Here are a small network's activations along a few directions, averaged over the inputs that share one value of a field.
Related values have similar rows: they may be neighbours, one step apart, or belong to one group.
In the rows, zero is written as 500.
Strong random noise was added to every row along 10 fixed directions; ignore it. To show where, here is one row again and again, with new noise each time:
[591 435 253 681 545 634 507 533 340 402 513 395 586 498 447 377 411 752
 669 612 693 324 376]
[525 506 594 438 266 592 362 337 433 475 713 576 444 398 328 543 535 435
 573 660 497 617 658]
[789 714 601 574 263 518 302 389 569 599 634 773 444 432 693 548 545 582
 395 381 332 607 713]
[493 510 388 396 508 636 757 568 492 290 453 262 567 522 554 903 516 446
 739 451 475 516 458]
[586 367 470 451 480 499 434 469 504 522 608 393 608 311 315 520 356 391
 335 484 456 606 444]
[663 544 766 497 197 684 262 262 441 606 673 647 529 493 383 390 462 464
 463 579 589 546 610]
[431 502 678 510 411 282 628 611 731 416 480 325 518 256 556 701 323 319
 353 364 324 625 708]
[496 281 467 604 394 412 578 348 445 505 488 163 636 448 491 446 336 463
 425 535 528 360 529]
[344 468 399 598 405 477 385 443 319 452 528 440 452 462 297 225 373 502
 696 669 780 432 446]
[561 494 672 597 179 586 729 306 423 329 406  45 667 696 639 718 306 439
 737 444 582 275 550]
[396 738 361 550 491 554 462 642 622 509 502 769 259 293 686 515 724 699
 774 571 667 452 698]
[419 252 530 707 302 376 561 174 376 585 509 360 513 602 685 310 586 613
 426 722 467 305 829]


Values of G:
g7: [249 316 340 329 556 373 656 222 292 603 406 426 401 876 574 504 679 341
 518 617 345 542 531]
g12: [429 714 270 308 527 461 572 565 549 403 502 543 314 528 640 845 689 466
 698 493 306 569 471]
g19: [402 462 694 313 341 601 424 320 567 702 515 499 509 410 464 513 556 241
 443 495 645 527 563]
g4: [381 659 278 558 787 285 640 855 416 289 319 592 467 680 630 490 486 567
 566 317 455 681 383]
g21: [548 345 529 618 612 501 612 664 560 300 510 296 632 437 328 574 257 647
 531 634 450 371 521]
g20: [444 494  87 562 598 118 553 499 299 419 523 211 421 581 457 410 373 399
 582 428 394 475 297]
g9: [355 412 477 420 313 546 502 124 413 620 369 202 539 669 538 518 608 286
 662 459 676 294 337]
g6: [511 636 807 614 273 440 686 457 595 291 497 273 485 627 623 687 342 436
 561 496 336 390 640]
g1: [436 288 927 533 396 565 728 503 630 439 434  61 759 434 355 597 325 405
 399 518 665 270 578]
g14: [650 445 435 619 416 588 279 350 485 661 712 737 411 328 598 305 650 784
 389 604 491 401 653]
g8: [593 729 195 388 607 539 400 706 705 394 645 714 306 180 493 823 689 636
 699 544 335 555 494]
g3: [172 300 659 392 567 512 589 477 417 454 590 585 448 577 368 365 684 467
 448 728 564 580 645]
g18: [390 504 475 473 603 365 569 741 800 495 342 349 490 185 472 569 435 429
 472 397 551 397 400]
g16: [241 497 469 222 550 530 625 524 662 651 496 346 382 307 439 645 669 375
 706 623 766 313 518]
g13: [327 495 590 550 665 287 415 752 538 481 466 855 318 395 357 264 526 506
 373 586 363 705 653]
g11: [603 366 675 504 375 549 344 266 200 546 636 662 546 786 258 230 607 536
 439 706 463 544 549]
g5: [390 456 757 427 453 278 425 609 541 374 641 430 508 396  72 450 256 261
 456 581 441 672 538]
g17: [548 783 594 620 249 166 357 305 489 542 345 448 412 688 870 436 338 351
 476  75 343 540 442]
g10: [424 484 773 493 402 500 674 454 556 502 287 326 597 685 590 638 426 314
 459 358 525 464 533]
g2: [486 434 422 622 592 576 481 475 517 563 399 510 541 538 672 370 594 665
 516 547 658 340 434]
g15: [463 392 391 607 782 271 710 598 482 468 436 486 475 631 635 464 473 541
 260 483 159 585 548]
G is arranged as a 3 by 7 grid.
Question: How many steps from neighbour to neighbour lead from g17 to g11, at the fewest?
Answer: 5
Question: List every value one step from g7, in the order listed.
Answer: g12, g21, g16, g15
Question: List every value one step from g3, in the order listed.
Answer: g4, g14
Question: List every value one step from g9, in the order listed.
Answer: g18, g10, g2
Each value of G is a pair of two hidden parts, and every pair occurs once (3 first parts, 7 second parts).
Question: g2 and g18 share the first part; g2 and g4 share the second. Which value has the first part of g4 and the second part of g18?
Answer: g11
Question: g20 and g1 share the first part; g20 and g6 share the second. Which value has the first part of g6 and the second part of g1?
Answer: g9
Question: g14 and g21 share the first part; g14 and g3 share the second. Which value has the first part of g3 and the second part of g21?
Answer: g5

Values of C:
c10: [611 900 958 642 325 561 316 805 420  94 716 883 461 578 194 488 199 521
 535 480 406 977 618]
c4: [554 472 395 445 714 571 554 629 492 432 541 554 494 496 395 568 500 526
 437 493 355 593 316]
c14: [622 515 602 719 435 395 638 646 401 155 539 231 612 575 271 552  84 561
 573 536 380 513 526]
c5: [538 209 193 351 742 454 520 471 546 764 500 290 645 267 411 457 409 388
 258 407 549 440 288]
c11: [454 383 938 503 260 503 508 271 520 556 553 355 576 615 477 443 494 471
 453 646 532 344 693]
c6: [747 329 312 417 327 503 278 181 315 508 785 216 623 392 128 522 259 305
 396 580 361 570 230]
c12: [506 602 343 499 336 442 414 336 544 591 666 665 285 259 682 650 858 565
 601 527 403 538 790]
c2: [448 183 341  72 875 769 491 480 453 587 537 608 653 547 215 678 670 224
 202 539 374 872 187]
c1: [799 494 326 527 403 799 330 249 305 730 612 649 596 627 630 340 626 753
 507 531 683 337 408]
c3: [560 521 197 653 622 114 351 692 400 350 562 558 471 463 324 325 313 545
 424 450 282 634 353]
c13: [764 587 442 293 404 702 175 429 537 633 602 616 593 285 325 593 415 333
 403 310 523 662 259]
c8: [397 397 522 410 796 473 480 619 615 733 386 593 511 492 538 262 549 475
 222 401 581 474 329]
c7: [819 618 380 574 399 581 531 545 542 386 610 393 554 432 476 744 470 659
 620 470 348 374 505]
c9: [654 394 119 590 603 437 448 514 308 408 509 499 519 448 485 500 522 624
 506 483 404 555 372]
C is arranged as a ring.
Question: Going along C from c3 by way of its neighbour c7, in what order are c5, c12, c8, c9 met?
Answer: c5, c12, c9, c8
Question: List every value one step from c2, in the order listed.
Answer: c6, c13

Values of P:
p13: [549 609 708 455 409 532 568 468 487 477 584 702 444 584 662 591 576 475
 404 467 359 728 745]
p20: [394 302 306 664 949 495 623 835 355 480 440 709 547 542 447 266 578 794
 284 554 505 623 499]
p5: [373 306 744 565 332 480 516 383 534 351 639 391 522 447 400 500 576 474
 458 821 421 512 725]
p24: [487 342 580 602 432 528 749 537 649 310 700 291 551 324 524 744 450 732
 464 777 259 412 890]
p6: [268 615 555 487 360 234 445 433 419 506 541 405 361 497 465 363 384 340
 579 545 596 543 627]
p3: [550 558 539 555 645 645 535 620 596 487 382 577 466 599 637 508 640 686
 541 485 520 416 390]
p23: [484 443 538 600 192 191 287  45 522 789 453 494 447 569 752 317 561 337
 235 488 312 455 700]
p8: [526 685 510 436 361 479 230 448 549 520 637 512 421 350 414 453 439 380
 628 386 729 488 305]
p9: [753 452 719 605 290 457 493 530 619 419 712 447 635 338 350 664 422 584
 352 524 229 572 786]
p25: [209 364 550 336 537 611 602 326 423 647 245 394 530 674 572 491 545 221
 536 527 677 516 452]
p11: [288 391 588 295 561 377 587 549 525 494 372 364 505 539 305 576 480 207
 595 445 533 535 387]
p26: [534 219 675 609 654 521 505 484 748 609 475 392 611 287 419 381 449 605
 120 647 417 316 613]
p27: [287 386 462 672 761 296 543 886 725 470 363 523 525 167 444 242 448 723
 448 606 657 371 625]
p1: [420 473 587 450 624 581 702 588 385 487 345 496 624 904 562 455 545 440
 504 418 617 520 404]
p14: [790 558 119 375 661 629 441 426 210 519 582 613 506 854 470 608 468 529
 524 362 267 658 117]
p19: [479 422 623 254 411 672 632 218 583 813 366 346 531 605 647 650 817 302
 611 473 699 183 537]
p22: [449 522 549 452 589 653 534 753 609 357 604 850 457 239 380 664 730 688
 627 677 489 674 722]
p10: [506 561 252 374 508 557 274 423 479 614 605 425 374 252 322 356 522 494
 673 462 801 294 141]
p7: [439 534 570 457 361 351 497 362 581 725 407 618 436 443 702 549 689 365
 353 333 427 546 767]
p16: [580 625 640 423 565 775 216 691 697 520 674 919 426 105 323 500 631 560
 406 557 610 717 498]
p2: [457 225 638 515 638 827 661 465 344 317 388 377 751 706 360 576 448 481
 483 695 587 488 376]
p21: [323 383 442 403 503 319 421 475 698 747 441 508 439 237 496 392 404 289
 266 477 508 480 522]
p18: [610 627 289 515 647 374 506 658 554 559 558 543 394 426 556 413 464 623
 492 429 476 522 400]
p4: [713 567 457 408 473 806 453 491 656 618 543 332 642 203 512 614 313 479
 516 344 759 320 338]
p15: [525 394 333 363 614 534 547 511 593 482 611 475 475 303 590 722 707 501
 422 420 370 657 466]
p17: [110 350 629 501 395 436 616 491 572 446 534 337 315 300 338 484 478 479
 691 919 556 304 777]
p12: [677 375 408 539 545 462 768 474 416 374 578 263 613 650 538 672 560 639
 454 547 230 427 578]
Each value of P is a pair of two hidden parts, and every pair occurs once (3 first parts, 9 second parts).
Question: p22 and p20 share the first part; p22 and p11 share the second. Which value has the first part of p11 and the second part of p20?
Answer: p12
Question: p24 and p23 share the first part; p24 and p14 share the second. Which value has the first part of p14 and the second part of p23?
Answer: p26
Question: p19 and p3 share the first part; p19 and p9 share the second. Which value has the first part of p9 and the second part of p3?
Answer: p5
Question: p17 and p10 share the first part; p17 and p21 share the second. Which value has the first part of p21 and the second part of p10?
Answer: p8
